Questions about the matrix below.
1) The entry just left of -0.29?
2) The largest entry?
3) The entry just left of -0.43?
4) The entry just left of -0.45?
5) The entry just right of the smallest entry?
6) The entry just right of -0.29?
[[ 0.33  0.49 -0.13  0.55  0.24  1.11  0.51 -0.17 -0.29 -0.32  0.32  0.58
   0.31]
 [ 1.68 -0.43  0.98  0.45  0.09 -0.02 -1.79 -0.45  0.68 -0.21  1.77  1.93
   0.28]]
1) -0.17
2) 1.93
3) 1.68
4) -1.79
5) -0.45
6) -0.32

[-36  14 -85 -11  70 112  -9  17]
Which number is the entry just left of 17? -9
The entry just left of 14 is -36
Which number is the entry just left of -85? 14

data =
[[  62  -65  -46   -8  -68  -55  -64  -26   97   92  -16]
 [  45  101  -85   -4 -103   44  -18    7   63  -27  -68]
 [  11    3   93   71   41   38  -27  -56  -98  100  -58]
 [ -45  -98  -83   27   92   75   12  -86   25 -101  -99]
 [   8  -35  -97   28   47   26  -66   50  -85  -26  -86]
 [ -94    0    1   -9  -99  -92  -87  -77   47  -81  -86]]
Indices start at 0.
Find the entry directly above the smallest entry.
Answer: -68
The entry just left of -58: 100
The entry in row 0 and column 2 is -46
Find the minimum.
Answer: -103
The entry in the bottom-left corner -> -94
The entry just left of 27 -> -83
The entry in row 0 and column 0: 62
Find the entry just right of 25.
Answer: -101
Find the entry in row 1 and column 0.
Answer: 45
Find the entry just right of -81.
Answer: -86
Find the entry at row 0, column 1.
Answer: -65
Find the entry directly below the largest entry.
Answer: 3
Find the entry just right of -103.
Answer: 44
The entry directly below the smallest entry -> 41
Find the bottom entry of the column that holds the largest entry.
Answer: 0
Find the entry directly above 100.
Answer: -27
The top-right entry: -16
Find the entry in row 2 and column 0.
Answer: 11
The maximum -> 101
The entry directly below 41 -> 92
Find the entry directly above 93.
Answer: -85
Find the entry just right of 7.
Answer: 63
The entry directly above 26: 75
Find the bottom entry of the column that holds the smallest entry.
Answer: -99

m =
[[-44 -44 -34  22  20 -41 -32 -22   9 -14   4  16]
 [-25 -34  -9 -35 -41 -39 -30  -9 -26  21  28 -27]
 [ -5  12  -9  21  33   7   1 -23  11 -37 -44  10]
 [-33 -43 -43  -9 -20 -41  -7 -29  11 -21  10 -29]
 [  1   7 -11  27  27   5   1 -23  18 -35 -42  26]
 [ 20  17  -7 -34 -39  19  22 -16  -6 -26  -3 -35]
 [-13 -26  -5 -44 -35 -21  -4   0 -33  16  17 -39]
 [ 22  22  22 -13   9  25  10   4 -24   1 -34  -5]
 [-21  30  22   9  28 -18 -43  26 -40  17 -41  28]
 [ 18  26  30 -12   6  16 -14  26 -37  12 -35   4]
 [  2  16  26 -28   1  -3 -20  21 -44  14 -18  -4]
 [ 21  10 -18 -33 -40  24  25 -23   3 -27   7 -38]
 [ 27  27  12  -3   5  21  18  -4 -23 -16 -29   2]
 [  7  25  25  -4  10  25 -12  23 -32   1 -41   8]]
Read off the 1st entry, reading row by row.
Answer: -44
Read off the entry just right of 6.
Answer: 16
Read off the 2nd entry from the end, reading row by row.
Answer: -41
Read off the 3rd entry, reading row by row.
Answer: -34
The last entry, reading row by row -> 8
The entry just left of the largest entry -> 21
Read off the bottom entry of the column that holds the largest entry.
Answer: 10
The entry just left of -22: -32
The top-right entry: 16
Read off the first entry in the row that holds the largest entry.
Answer: -5
The smallest entry in the last column is -39
Read off the last entry of the largest entry's row.
Answer: 10
The largest entry is 33
Read off the entry directly above the largest entry.
Answer: -41
Read off the entry in the bottom-left corner.
Answer: 7
The fifth entry from the end, reading row by row -> 23
Read off the entry directly below -11.
Answer: -7
The second entry on the diagonal from the top-right corner: 28
The largest entry in the last column: 28
Read off the entry directly above -6.
Answer: 18
Read off the top entry of the column that holds the largest entry.
Answer: 20
The largest entry in the first row -> 22
The second entry in reading order: -44

A = ((58, 99, 31, 76, 101, 68, 53, -5, 51, -60), (-61, 38, 23, 48, 98, -43, -94, 69, -35, 48), (-15, -11, 82, -69, -5, -35, -50, 88, -88, 99), (85, 88, 82, -71, -30, 91, 50, 57, -66, 37), (-28, -34, 65, -87, -50, -49, -10, 58, -97, 69), (-47, -77, -91, 23, -66, -64, -10, -63, 53, -40), (-74, -74, -90, 13, -41, -40, 6, -62, 74, -51), (-94, -60, -26, 84, 91, -88, -83, -17, 33, -28), (-99, -94, -20, 76, 85, -94, -76, 16, -9, 32), (65, 95, 64, 20, 52, 90, 1, 75, -54, 25), (67, 96, -54, 33, -23, 98, 75, -43, 29, -62), (-69, -62, 44, 2, 50, -84, -79, 73, -71, 68), (87, 80, 11, -79, -80, 83, 82, -21, 1, -30))
The largest entry -> 101
The smallest entry -> -99
Give the entry just right of the largest entry.
A: 68
The entry just left of -11 is -15
Give the entry just left of -84.
A: 50
Give the entry just right of -15.
A: -11
Give the entry just left of the largest entry.
A: 76
Give the entry just right of -34.
A: 65
Give the entry just left of 84.
A: -26

[[10, 80, 78, -73, -6, 5, 71, 63], [9, 68, 75, -65, 25, 4, 39, 79], [-70, 48, -57, 31, 74, -69, 1, -30], [11, 62, 83, -57, 13, 4, 23, 74], [-68, 35, -73, -23, 24, -16, 25, -78], [-79, 63, -69, -16, 46, 4, 35, -73], [-77, 77, 27, -23, 74, -72, 31, 45], [-47, -22, 38, 60, 78, -62, -72, 71], [-16, 33, 76, -63, -9, -16, -10, 80], [46, 67, 59, -79, -44, 40, 62, 16]]
Read off the 5th entry in reading order.
Answer: -6
Read off the entry just right of -63.
Answer: -9
The entry just right of 60: 78
The 1st entry in reading order -> 10
The entry just left of the largest entry -> 62
Read off the entry just right of -62.
Answer: -72
Read off the entry just right of the largest entry.
Answer: -57
The third entry in reading order is 78

[[  14  -36   20  -17    9  -53   12  -33   -8   -1    7  -21    0]
 [  -3   17   20   19   -1   13  -14   14   -8   -1    6  -12  -11]
 [   7  -12   20   14    1  -10    8  -22    4    8  -16    3  -13]
 [  25   36   20   32   13   14 -104    5   36   23  -30  -45   57]
 [ -16   -9   20    6  -17  -11   35    9   -1   -6   19  -15  -17]
 [  20   14   20   -4   -3  -13   -4   10    4   -3  -15    5  -11]
 [   3  -10   20   11    3   -8    3  -14    5    3  -11   -1  -12]
 [   9   66   20   13   -9  -11   11  -17   22   13    9   24  -15]
 [  -8   16   20  -20   -3   13   -7   25   -7   -7   20    0   20]
 [   5   30   20   25    1    7  -41   -5   20   15   -6  -14   22]
 [   9    9   20   10  -12   12   -4    6   15   12    8   12  -12]
 [ -10   -6   20  -14   -4   -4   19  -23   -9   17   -8   11   11]
 [ -13    3   20  -10    9    2   -4    8    1    4    4   14    3]
 [  22   -9   20   11    4   -8   16  -13   27  -21    9   -4   12]
 [  -4   27   20   27   -3   22  -18   24   -9   -1    7  -11  -12]
 [   1  -15   20  -12   28   10   34  -53   39  -25   50   41   43]]
The bottom-right entry is 43
Report the largest entry.
Answer: 66
Report the second entry in reading order.
Answer: -36
The largest entry in the first row is 20
The second entry on the main diagonal is 17
The entry directly below the smallest entry: 35
Report the third entry from the end, reading row by row.
Answer: 50
Report the entry in the bottom-left corner.
Answer: 1
The smallest entry in the first row is -53
The first entry, reading row by row: 14
The bottom entry of the column that holds the largest entry: -15
Report the entry directly above -30.
Answer: -16
The minimum is -104
The bottom entry of the column that holds the smallest entry: 34
Report the entry just left of -30.
Answer: 23
Report the entry just right of the largest entry.
Answer: 20
Report the top-right entry.
Answer: 0
Report the 4th-last entry, reading row by row.
Answer: -25
The second largest entry -> 57
The smallest entry in the last row: -53
Report the 2nd entry on the diagonal from the top-right corner.
Answer: -12
Report the top entry of the column that holds the smallest entry.
Answer: 12
